A small network was shown many inputs. Here are its activations along a few directions, one row for each input.
Each table varies a few parts of the input and shows all the possible inputs, shuffled.
Descriptions start from the smaller parts, as in this example, which fits no table here: one of 5 places around a ring, together with either a single point or one of 11 places around a ring or (one of 2 separate values, together with one of 6 places along a line).
Shared parts are said once, and a part with two or three values counts as separate values.

Other details of the inputs vary at random and push rows far along three fixed directions, the same in every table; ignore that.

Table:
row 1: [ 10 -19   3   3  15  -3 -10  34 -10 -19  16 -14  -8  15]
row 2: [ -7  -9   5  14  42  22   3  -3 -38  12  31 -28   2  16]
row 3: [  2   5 -28  27   3   2   6  -3  24 -39 -21   3  19 -14]
row 4: [ 10   0   7 -10  -9  -3  -2   6  -4   0  -3   2 -14   0]
row 5: [  6  11 -23  25   7  10  -3  -7  10 -24 -15   0  -3 -14]
row 6: [-18   0  24 -30 -16  -9  -1 -21  -8  47   5   7  -2   3]
row 7: [  1 -10 -13   0 -12  -9  -3  18  15 -35 -16   5   3  -5]
row 8: [  3 -14   3   0   2  -9  -7  21 -12 -10  -2   0 -18   3]
row 9: [  9   1   1 -16 -23 -21   8  -1  14  -2 -25  22 -10  -9]
row 10: [  3  15 -23  39  20  20   5 -15   2 -23  -8 -13   5 -10]
row 11: [-10 -17  28 -24  -1  -7  -7  23 -24  29  34 -14  -3  21]
row 12: [ 11   5 -28  31  17   5   8   6  17 -38 -12  -1  15  -5]
row 13: [ -4   7  13 -13   1  -2   1 -16  -4  40   7   3  -4   0]
row 14: [ -6  -9   7   8  29  15  -4  11 -25   9  36 -30   8  19]
row 15: [ -5   6   7  11  25  23   2 -10 -29  17  24 -26   1  10]
row 16: [  9  -8  -2 -14  -8 -12   1   1   7 -10 -16  17 -10  -4]
row 17: [  4 -24  13 -17   0 -13 -16  39 -14  -8  18  -8 -15  16]
row 18: [  2  26 -10  15   4  11  14 -35  13  11 -11   0  11 -13]
row 19: [  5 -15   4  -2   6  -3  -4  25  -7 -10  13  -8   0  12]
row 20: [  0  -5   2   5   1   4  -1  11 -16 -11   2 -10 -11   5]
row 21: [ 11   2 -11  -3 -12 -18  -3  10  27 -20 -22  17   0  -7]
row 22: [ -6   2  20 -26 -14  -9  -1 -12   6  38  11   4  11   5]
row 23: [  5 -10 -18  23  28  15 -10  17 -15 -33   4 -13 -13   4]
row 24: [ -8  19  -4  13  11   8  18 -33  14  23   0  -4  34  -5]
row 25: [  3  -4  -9   1 -16 -16 -10  12  23 -23 -17  13   0  -7]
row 26: [ -6   7 -17  46  51  35   3 -16 -21  -1  20 -31  10   4]
row 27: [  8  13 -14  12   4   4   2 -10  10  -6 -13   5  -5 -11]
row 28: [  9 -12   5 -15  -6  -7 -17  30 -15 -13   3   2 -29   4]
row 29: [  4  -3  -7 -10 -31 -23 -10  15  28 -21 -25  21  -3 -11]
row 30: [-14   0  25  -7 -15   0  -2   4  -6  33  19   3  -1   5]
row 31: [  8   0 -10 -14 -21 -16   5  -4  31 -18 -25  22  11 -12]
row 32: [  2   9   5  11  11   9  12  -9 -13  17   8 -13   1   4]
row 33: [ 11  -8  11 -23 -18 -13 -13  21  -2   0  -5  11 -25   0]
row 34: [-11  -1  26 -28 -28 -19   2  -8  -5  39  -2  10  -7   0]
row 35: [ -1  19 -19  25  23  22  24 -51   7   1  -9  -4  29  -8]
row 36: [ -4  -9   1 -22 -32 -22  -8  16  19 -12 -14  17  -2  -5]
row 37: [  4 -17   8   1  10   3 -21  41 -32 -10  19 -19 -31  14]
row 38: [ -2   8  16 -16 -12  -1  10 -23  -4  33   1   3   4   1]
row 39: [  5  -6  -2  13  12   9  -9  24 -22 -22   9 -18 -20   7]
row 40: [-10  -6  13  -8   8   3   3   1 -13  20  23 -15  13  11]
row 41: [ -6  27 -23  38  17  25  20 -48   9  -1 -12  -9  27 -15]
row 42: [ 10   5 -13  -6  -6  -2   0 -14  18 -11 -22  20  -3 -13]
row 43: [  6 -16   3  -5  -6  -1  -8  35  -6 -26   9   7 -17   6]
row 44: [  4  -3 -18  15  -6  -7  -3  15  18 -35 -15   6   7  -7]
row 45: [ -6  11  15 -20 -23   0   8 -24  18  31   1  23  11  -5]
row 46: [  8 -14  -6  -1  14   3 -12  21 -15 -21   3  -2 -19   4]
row 47: [-17   2  21 -11 -16   5  -2  -4  -4  30  17   5   1   4]
row 48: [-16  15   3  -5  -5   6  14 -45   3  29  -7   2  18  -7]
row 49: [ -5  -8   5  18  39  22   8   0 -40   6  30 -32   3  18]
row 50: [  7  -1   0 -14 -18  -8   2   3  -1 -12 -14  12 -11  -4]
row 51: [-18  16   2 -14 -19  -2   3 -38  23  30  -6   9  26  -9]
row 52: [ -4  23  -7  14  -1  12  16 -30  24  11  -6  15  20 -12]
row 53: [ -9   3  28 -31 -14 -14   5 -18  -5  57   6  10  -4   3]
row 54: [ 13   5 -23  19   8  -3   2   8  20 -33 -16   4   8  -7]
row 55: [  0 -14   3 -19 -22 -21 -16  26  12 -17  -9  10 -11   0]
Description of these inputs: one of 5 places around a ring, together with either a single point or one of 4 places along a line or one of 6 places around a ring.
The inputs of row 13 and row 26 match in every part but the place on the ring of 5. If row 52 is changed in the same way as row 13 into row 26, which row does it become?
Answer: row 30
The inputs of row 49 and row 48 match in every part but the place on the ring of 5. If row 2 is changed in the same way as row 49 into row 48, which row does it become?
Answer: row 6
A walk changes only the place on the ring of 5. It starts at row 18 and steps to row 10. List the rest of the walk in order.
Answer: row 39, row 15, row 4
Change only the place on the line of 4 in row 25. List by row number the other rows that result.
Answer: row 3, row 29, row 44
Which other rows agree with row 33 in the place on the ring of 5? List them by row number.
Answer: row 1, row 4, row 16, row 19, row 22, row 31, row 35, row 38, row 42, row 45

Table:
row 56: [ -2 -10  23 -41 -46 -37 -11  18  22  20  -8  20  -1   1]
row 57: [  1 -17  40 -14  18  -3  -6  34 -48  41  43 -26 -24  31]
row 58: [ 13 -16  -6  12  23   7 -13  32 -25 -34   6 -15 -30  10]
row 59: [ -8  16 -23  39  33  32   6 -31  -9  -4   3 -20  13  -7]
row 60: [-17  14 -15  29  30  28  10 -25   4   4  23 -23  44   3]
row 61: [ 16 -12  -9  19  38  13  -4  23 -28 -28  14 -21 -19  12]
row 62: [  5 -19  40 -17  10  -1  -5  35 -46  36  39 -21 -25  29]
row 63: [  1   2 -10  -2 -19 -15   0  -5  39 -14 -22  20  19 -11]
row 64: [ 19   1 -15 -20 -25 -15   1  -6  24 -28 -37  33 -16 -18]
row 65: [  5 -15 -15 -19 -17 -21  13  -3  20 -38 -31  21  12  -7]
row 66: [ -1   2 -19  -6 -22 -12  -2   1  41 -31 -21  26  18 -14]
row 67: [ -7  19 -19  28  19  23   6 -35   1  -4  -5  -7  10  -9]
row 68: [-26   6  22 -13  -1   4   2 -24   4  56  29  -2  31   9]
row 69: [  6  -7  -8  27  16   7  -7  31 -18 -34   4 -14 -20   4]
row 70: [ -5  25 -25  18  16  23  12 -56  13   4 -17   3  20 -19]
row 71: [ -8  21 -18  32  21  33  10 -44  -3   1  -1 -11  16  -9]
row 72: [-10   9  19 -19   8   7   6 -33 -18  57  18  -7   5   4]
row 73: [ 23 -15 -10   7  12  -8  -4  40  -9 -35  -7   0 -22   4]
row 74: [  8 -21 -10  13   8  -7 -11  41   9 -40   3  -1   0   6]
row 75: [ 15 -13  -6  21  13  -1  -3  41 -13 -38   0  -9 -25   7]
row 76: [-20   2  25 -12  -1   2  -1  -4  -9  45  32 -19  23  15]
row 77: [ -1   1  24 -43 -49 -33  -2   7  13  32 -17  29 -18  -8]
row 78: [  3  12 -10  -1 -27  -5   3 -12  21 -15 -29  22  -5 -19]
row 79: [ -9   2  26 -45 -52 -30  -9   4   8  36 -14  27 -20  -9]
row 80: [-10   9  20 -19  -4  10   2 -33 -13  46  11  -1  -1   1]
row 81: [ -8  20 -16  15  -1   6  11 -35  31   2  -9  -2  41 -10]
row 82: [ 18 -14  -3   9  -2  -5  -3  41  -9 -36  -5   0 -28   4]
Describe the family of inputs behind these rows.
Answer: either a single point or one of 8 places around a ring or (one of 3 separate values, together with one of 6 places around a ring)
Change only the place on the ring of 6 in row 82. List by row number the other rows that result.
Answer: row 62, row 64, row 71, row 78, row 80
Change only the choice among 3 separate values in row 77. List by row number the other rows that result.
Answer: row 75, row 82

Table:
row 83: [ 10   3 -16   8 -11   2   1  -6   7 -31 -28  11  -9 -13]
row 84: [  2 -11  -3 -21 -30 -23 -16  18  20 -19 -18  23  -8  -6]
row 85: [  8  -1 -15  17   4   0  -1  17  15 -33  -5   0   4   0]
row 86: [  2  -5  20 -11  -5  -8   1  17  -8  23  14  -3  -3   9]
row 87: [  9 -16  -2   0  -9 -16 -13  40   9 -28  -6   6 -13   3]
row 88: [  4  -9 -20   7   8   2  -6   5   5 -38 -14   4  -1  -4]
row 89: [ 3 -2 17 -8 -5 -9  3 13 -2 16 11 -3 -1  9]
row 90: [ 12   1 -13  16   5  -5   6  10  15 -25 -13   5   4  -4]
row 91: [-13  13  -5 -20 -18   0   5 -42  21  16 -16  20  20 -16]
row 92: [  7  -9   1  15  28   5   5  13 -20  -4  14 -18   0  13]
row 93: [  1   9   5 -21 -28 -11   2 -19  16  14 -23  25 -16 -16]
row 94: [-14  -7  13   4   4   3 -13  24 -26  13  25 -28  -7  12]
row 95: [ -7  -2   0  29  10  13  -3  24 -16 -14  14 -16  -8   6]
row 96: [ -1 -12  -4  14  18  12 -11  20 -13 -15  18 -16   2   8]
row 97: [ -4  11 -20  -2  -8   3   6 -30  24 -19 -21  16  16 -14]
row 98: [  9  -9   7  -2   9  -3   4  18 -13  -1   9  -8  -7   8]
row 99: [-18   8  12  -3   4  11  -1 -25  -1  33  22 -10  22   5]
row 100: [-17  21   0  19  17  23  12 -40   6  39  18 -13  38   0]
row 101: [  6 -11  17 -11   5  -8   3  19 -18  11  15 -10  -9  15]
row 102: [ -3  20  -5  24  20  23   9 -31  -9  19   7 -10   4  -5]
row 103: [ -2 -20  23 -25  -1 -13  -6  20 -25  19  15  -6 -17  16]
row 104: [  1   9 -23   9   8   9  14 -30  15 -14 -18   8  18 -13]
row 105: [ -5  24  -5  13  20  22   1 -33  -9  24   8  -7   0  -5]
row 106: [ 11  -6 -18   4   6  -2   4   6   4 -37 -15   3  -3  -2]
row 107: [ -1   0  35 -56 -51 -28  -8  -8   2  50 -13  25 -26  -6]
Describe the family of inputs behind these rows.
Answer: either one of 2 separate values or one of 5 places along a line or (one of 3 separate values, together with one of 6 places around a ring)
Change only the place on the ring of 6 in row 96. List by row number the other rows that result.
Answer: row 86, row 91, row 98, row 100, row 104
Change only the choice among 3 separate values in row 100. List by row number the other rows that result.
Answer: row 85, row 87
Change only the choice among 3 separate values in row 91. List by row number the other rows that result.
Answer: row 88, row 97
